These are the activations of a small neural network, seen along a few directions. Each row is one input.
Each table varies a few parts of the input and shows all the possible inputs, shuffled.
Descriptions start from the smaller parts, as in this example, which fits no table here: ring(5) and (point or line(9) or (values(3) and line(4))).
Shared parts are said once, and a part with two or three values counts as separate values.
(in the rows, 128 means zero)

Other details of the inputs shift rows strongly along two fixed directions, in all tables alike. That doesn't count.

Table:
r1: [163 140 126 163  87 126  70 157 110 136 116 118 112 103]
r2: [123 132 144 125 144 132 165 134 109 146 156 149 135 116]
r3: [119 102 128 147 123 118 109 128 113 141 112 145 147 104]
r4: [116 102 137 133 134 152 165 130 137 101 139 139 132 138]
r5: [101 106 139 131 133 134 159 123 141 121 146 152 141 120]
r6: [130 119  99  99  89 125 119 134 163 105  99  84 104 194]
r7: [113 130 136 123 150 135 159 112 137 118 101 173 139 121]
r8: [184 131  98 140  98 126  62 169  86 131 101 124 138  93]
r9: [149 133 180 120 169 162 174 114 132  94 136 123 126 119]
r10: [130 142 155 135 128 133 163 137 137 134 156 149 125 108]
r11: [103 130 148 132 142 128 165 121 145 134 171 155 135  99]
r12: [123 109 137 162 129 130  80 112 110 118 104  94 132 113]
r13: [147 138 123 118 139 144 148 142 123 122 145 155 131 118]
r14: [114 143  83  94 130  97 114 124 120 168 135  90 109 193]
r15: [ 88 134  94 103 132  92 109  99 153 148  85 109 118 182]
r16: [ 87 141 137  97 146 124 156  81 177 106 125  88 105 196]
r17: [176 131 114 137 118 137 103 159  79 137 124 136 128 112]
r18: [125 121 141 149 126 116 129 137 117 159 151 131 133  91]
r19: [111 136  87 129  87 109  63 119 151 124 100  80 103 193]
r20: [169 155  72  90  88  98  77 149 118 148  95  76 100 189]
r21: [110 137 145 136 135 131 148 123 140 126 165 151 131 105]
r22: [131 124 145 123 122 145 157 127 145 109 116 174 132 120]
r23: [108 126 140 132 140 119 153 121 142 144 166 141 136 100]
r24: [123 125 137 156 119 117 110 141 111 155 146 129 129  94]
r25: [105 150  77 103 131 103  95 122 133 149 136  92 112 190]
r26: [136 116 126 147 129 114 113 142  86 170 137 123 142  98]
r27: [ 92 120  97 115 110  99 106 111 160 140 120  88 116 185]
r28: [115 136 152 134 134 129 162 132 133 139 162 149 127 109]
r29: [147 119 145 114 103 145 164 140 153  99 121 158 136 113]
r30: [133 114 100 147 139 115  90 144  86 161 138 124 150  99]
r31: [111 135 127 130 147 131 143 126 131 130 162 153 138 111]
r32: [ 98 147  69 125 110  89  47 118 139 158 123  72 105 178]
r33: [165 134 175 101 155 153 173 119 136  94 121 110 129 116]
r34: [147 124 110 139 133 126 103 148  71 152 138 131 137 114]
r35: [132 117 131 109 159 125 183 135 103 162 163 151 144 115]
r36: [ 85 137  93 104 132  97 110  99 155 142  85 114 113 185]
r37: [146  97 114 166  97 149  77 151 102 103 103 113 125 121]
r38: [140 133 138 104 130 134 164 124 146 114  85 173 137 113]
r39: [175 140 141 140  88 125 114 161 121 129 118 134 124  87]
r40: [ 97 166 104  86 138 113 153 106 182 131 154 116 106 191]
r41: [124 132 137 120 140 142 158 117 143 112  96 176 131 122]
r42: [137 126 170 129 140 162 163 110 148  87 120 136 127 119]
r43: [137 122 115 156 116 113  77 146  78 166 126 112 133 107]
r44: [155 130  90 162 116 124  44 154  76 143 116 115 137 108]
r45: [117  88 109 163 114 129  79 139 103 123 115 101 132 129]
r46: [115  92 122 155 121 141 111 136 111 110 127 119 134 130]
r47: [187 135 125 139  92 125  91 166  86 139 103 123 131  95]
r48: [105 112 141 133 130 139 157 123 140 111 145 154 139 124]
r49: [118 122 143 127 133 138 158 121 139 117 123 170 138 121]
r50: [103  88 133 131 141 136 167 127 137 121 146 128 139 135]
r51: [ 87 149  92  77 152 104 159 111 160 152 157 111 116 195]
r52: [ 99 148 139  96 142 129 157  83 183 101 119  88 103 197]
r53: [153 140 133 158 100 138  89 144 124 118 132 139 122  93]
r54: [172 137 114 140  99 129  88 157 115 120 117 138 135  84]
r55: [156 146 149 115 108 135 158 140 154 110 141 154 127  97]
r56: [136 133 174 125 175 152 165 105 128 102 138 110 128 123]
r57: [121 143 152 133 135 139 163 125 148 120 165 159 131 103]
r58: [152 140 148 121 129 143 167 145 118 131 142 153 125 116]
r59: [118 121 173 122 184 144 176 100 128 115 151 113 135 121]
r60: [159 135 104 165 100 134  50 153 102 125 117 128 126  94]
r61: [166 117 123 142  86 128  82 150 113 118  77 145 138  94]
r62: [134 123 157 148 160 140 108 111 101 113 126  91 130 114]
r63: [111 124 124 127 151 119 148 125 132 148 162 145 143 104]
r64: [119 159 100  71 141 112 168 119 149 147 148 111 104 207]
r65: [111 109 163 130 158 136 167  99 140 116 133 121 141 114]
r66: [149 131 140 145 127 135 130 147  93 144 139 142 136 101]
r67: [128 149 140  73 122 130 165  96 194  94 102  90 104 190]
r68: [115 134 113 119 143 101  74  95 133 139 108  29 105 185]
r69: [101 126 134 123 153 130 158 109 134 121 108 172 141 123]
r70: [144 114 129 156  97 147  99 143 123 104 113 144 131 109]
r71: [106 114 148 128 139 137 168 120 134 118 134 177 144 112]
r72: [115 104 134 146 127 126 120 128 115 132 115 159 145 100]
Each input here is: line(6) and (values(2) or line(4) or ring(6)).
Question: Changing only the line(6) part turns r34 into r35. The same change can be made to r62. Which row results?
Answer: r68
Question: Change only the line(6) part in r57. List by row number the other rows that result.
Answer: r11, r21, r23, r53, r55
Question: Which other rows agree with r57 in the line(6) part? List them by row number.
Answer: r4, r7, r10, r19, r40, r44, r49, r52, r56, r64, r66
Question: Change only the values(2) part in r68. List by row number the other rows that result.
Answer: r65
Question: Change only the values(2) part in r42. List by row number the other rows that result.
Answer: r9

Table:
r73: [159 113 106 187  85 130   9 151  87 124  94  87 131  97]
r74: [116 161  71  80 107  87  81 110 166 137  84  60  91 227]
r75: [104 157 124  73 125 121 183 111 199 115 151 115 102 196]
r76: [142 114 165 130 160 157 185 125 119 110 129 172 149  85]
r77: [119 101 182 162 175 159 192 139 105 126 180 205 172  32]
r78: [138 144 136  99 135 131 158 121 144 125 129 140 124 131]
r79: [111 136 142 112 129 131 156 110 170 116 131 111 115 155]
r80: [123 125 160 108 164 149 193 109 145 106 140 146 137 119]
r81: [158 109 104 184  98 132  13 149  69 123  83  91 129 104]
r82: [142 133 117 146 115 132  79 133 111 121 114 100 121 130]
r83: [153 100 161 174 136 150 106 133  80 107 115 145 155  62]
r84: [114 135 111 147 123 109  93 133 122 147 141 128 126 117]
r85: [163  87 143 208 102 145  46 152  62 114  93 127 151  43]
r86: [130 142  99 135 117  99  82 143 104 161 141  87 118 139]
r87: [106 150 129  71 138 118 183 105 178 125 122 125 116 188]
r88: [106 117 151 108 176 134 208 125 129 139 178 150 140 128]
r89: [109 139  96 116 130  97  96 124 126 158 143  72 111 173]
r90: [131 115 151 119 165 143 207 139 103 149 175 184 158  79]
r91: [129 119  94 144  92 116  44 126 125 120  95  71 109 164]
r92: [118 134 167  92 141 142 230 123 173 111 155 177 128 125]
r93: [113 107 124 161 139 128 117 129  98 141 133 160 149  90]
r94: [147 146  87 131  89 115  49 139 121 141  98  91 104 164]
r95: [146 119 121 150 121 139  97 142 104 120 104 129 129 118]
r96: [117 122 129 107 126 135 161 121 158 111 128 135 123 156]
r97: [131 140  95 128 117 101  97 140 103 168 140 104 120 135]
r98: [109 105 135 161 146 131 117 128 100 134 141 151 150  90]
r99: [138 146 122 132 113 117  89 126 129 129 111  97 112 144]
r100: [145 125 171 126 141 151 179 131 122 120 141 179 145  82]
r101: [112 124 145 134 149 133 182 130 124 143 167 192 150  83]
r102: [160 114 149 178 103 142  86 157  94 121 116 137 143  61]
r103: [ 86 142 116  69 158 112 202 102 169 159 168 113 112 211]
r104: [ 87 148  56 106 103  76  63 108 151 164 107  81 102 213]
r105: [160 118 111 161  85 134  61 156 101 126 108 131 131  95]
r106: [173 108 149 188 127 151  69 149  64 116 111 134 157  36]
r107: [101 134 124  97 123 117 157 106 176 119 111 110 105 186]
r108: [106 145  84  76 103 103 127 113 186 126 113  94  97 223]
r109: [124 144 109 126 109 109  69 109 140 129 100  66 105 175]
r110: [141 137 150 123 136 146 173 136 131 114 151 157 129 113]
r111: [116 130 141 105 142 130 167 106 152 116 119 129 123 158]
r112: [152 116 136 141 129 147 134 152 101 119 118 165 148  88]
r113: [149 127 186 120 169 161 224 132 129 108 164 193 152  59]
r114: [ 93 147 128  62 134 116 215 105 205 118 132 132 107 203]
Question: Changing only one part turns r95 into r82. The same change can be made to r103. Which row results?
Answer: r89
Question: Changing only one part turns r114 into r102. The same change can be made to r112. Which row results?
Answer: r110
Question: What is each input in this table made of?
Answer: ring(6) and (values(2) or ring(5))
Question: Change only the values(2) part in r77. List by row number the other rows that result.
Answer: r89
Question: Which other rows agree with r81 in the ring(6) part? List them by row number.
Answer: r80, r83, r85, r88, r91, r98

Table:
r115: [144 115 119 139 138 123 110 143  85 145 108 142 141 100]
r116: [103 141 130 109 141 122 160 114 161 133 168 117 117 149]
r117: [128 127 138 164 114 130  97 137 120 132 141 136 131  86]
r118: [146 113 135 148 143 145 140 150  91 126 129 178 156  78]
r119: [107 141 117 104 115 120 155 118 170 124 120 156 121 159]
r120: [163 125 142 135 140 134 139 155  85 143 138 152 150  76]
r121: [124 109  87 178 105 112  17 138  76 148  96  84 128 128]
r122: [121 142 175 106 159 151 198 104 172  89 146 118 119 140]
r123: [111 130 128  95 142 130 194 122 164 124 140 167 133 145]
r124: [108 135 166 104 177 146 226 114 147 126 196 162 138 120]
r125: [152 130 112 130 104 136  69 120 128 101  64  99 120 147]
r126: [109 106 114 149 119 120  94 127 121 136 122 118 133 126]
r127: [ 74 137  99 104 108  95 115  99 185 135 117  98  99 205]
r128: [111 127 112 122 110 115  72  97 152 103  75  57 106 193]
r129: [173 132 139 131 101 145 107 141 128 106  97 106 117 131]
r130: [142  89 139 183 147 138  95 141  53 148 122 145 162  57]
r131: [156 124 157 148 115 152 162 155 114 121 148 190 146  56]
r132: [120 160  89  81  99 100 120 125 171 142 129  86  92 205]
r133: [134 129 123 142 145 111  97 126  97 151 143 101 127 122]
r134: [132 146 138  90 139 135 194 135 142 130 161 149 125 138]
Question: Changing only one part turns r121 into r118. The same change can be made to r126. Which row results?
Answer: r123
Question: What is each input in this table made of?
Answer: values(4) and (point or line(4))

Table:
r135: [123 145 108  88 134 117 131 116 147 129 104 115 113 179]
r136: [144 143 114 130 117 113  98 138 119 142 131 101 121 130]
r137: [ 93 135 124  90 150 118 169 101 159 136 143 108 117 188]
r138: [154 119 140 171 128 141  88 147  87 127 132 117 139  77]
r139: [113 101 140 147 143 133 134 129 110 129 136 149 149  93]
r140: [137 127 112 152  95 118  76 139 117 136 109 127 129 111]
r141: [133 123 127 128 133 128 110 119 119 119  93 111 127 141]
r142: [119 125 114 155 117 112  65 122 121 137 117 103 119 126]
r143: [ 91 125 132 100 138 124 178 106 167 116 136 135 125 167]
r144: [113 121 129 112 122 128 146 121 151 116 123 122 119 164]
r145: [106 135 124  89 151 120 174 106 162 130 148 100 115 184]
r146: [111 130 102 135 122 113 104 132 118 148 121 127 128 139]
r147: [106 140 119 121 120 120 123 109 166 119 126 112 115 164]
r148: [150 126 100 146 118 121  75 148  91 145 121 107 131 120]
r149: [132 122 146 128 156 141 175 134 106 138 156 173 151  93]
r150: [145 140 110 124  97 119  91 139 126 133 120 100 112 138]
r151: [130 122 160 133 137 157 170 130 142 100 146 161 139  98]
r152: [125 133 171 110 168 143 223 127 136 132 177 185 146  90]
r153: [144 123 175 133 157 158 178 120 128 103 126 163 144  87]
r154: [100 147 116 104 128 106 145 112 166 147 136 121 112 163]
r155: [131 137 125 126 112 126 108 125 138 119 128  93 110 150]
r156: [121 137 129 134 134 120 112 119 126 132 136 108 123 135]
r157: [167 126 138 155 118 133  85 142  91 125  92 136 140  79]
r158: [135 127 105 124 109 126 109 141 129 128 115 131 121 140]
r159: [147  99 160 148 139 157 159 141 100 114 140 155 148  80]
r160: [140 107 138 149 131 143 141 144 105 124 134 183 155  71]
r161: [126 142 124 107 108 124 142 129 160 124 126 129 113 152]
r162: [151 124 102 143 103 126  77 150  97 135 112 111 125 124]
Question: What is each input in this table made of?
Answer: values(4) and (point or ring(6))
Question: Changing only the values(4) part turns r144 into r158. The same change can be made to r159. Which row results?
Answer: r162
Question: Change only the values(4) part in r136. List by row number the other rows that result.
Answer: r138, r145, r148
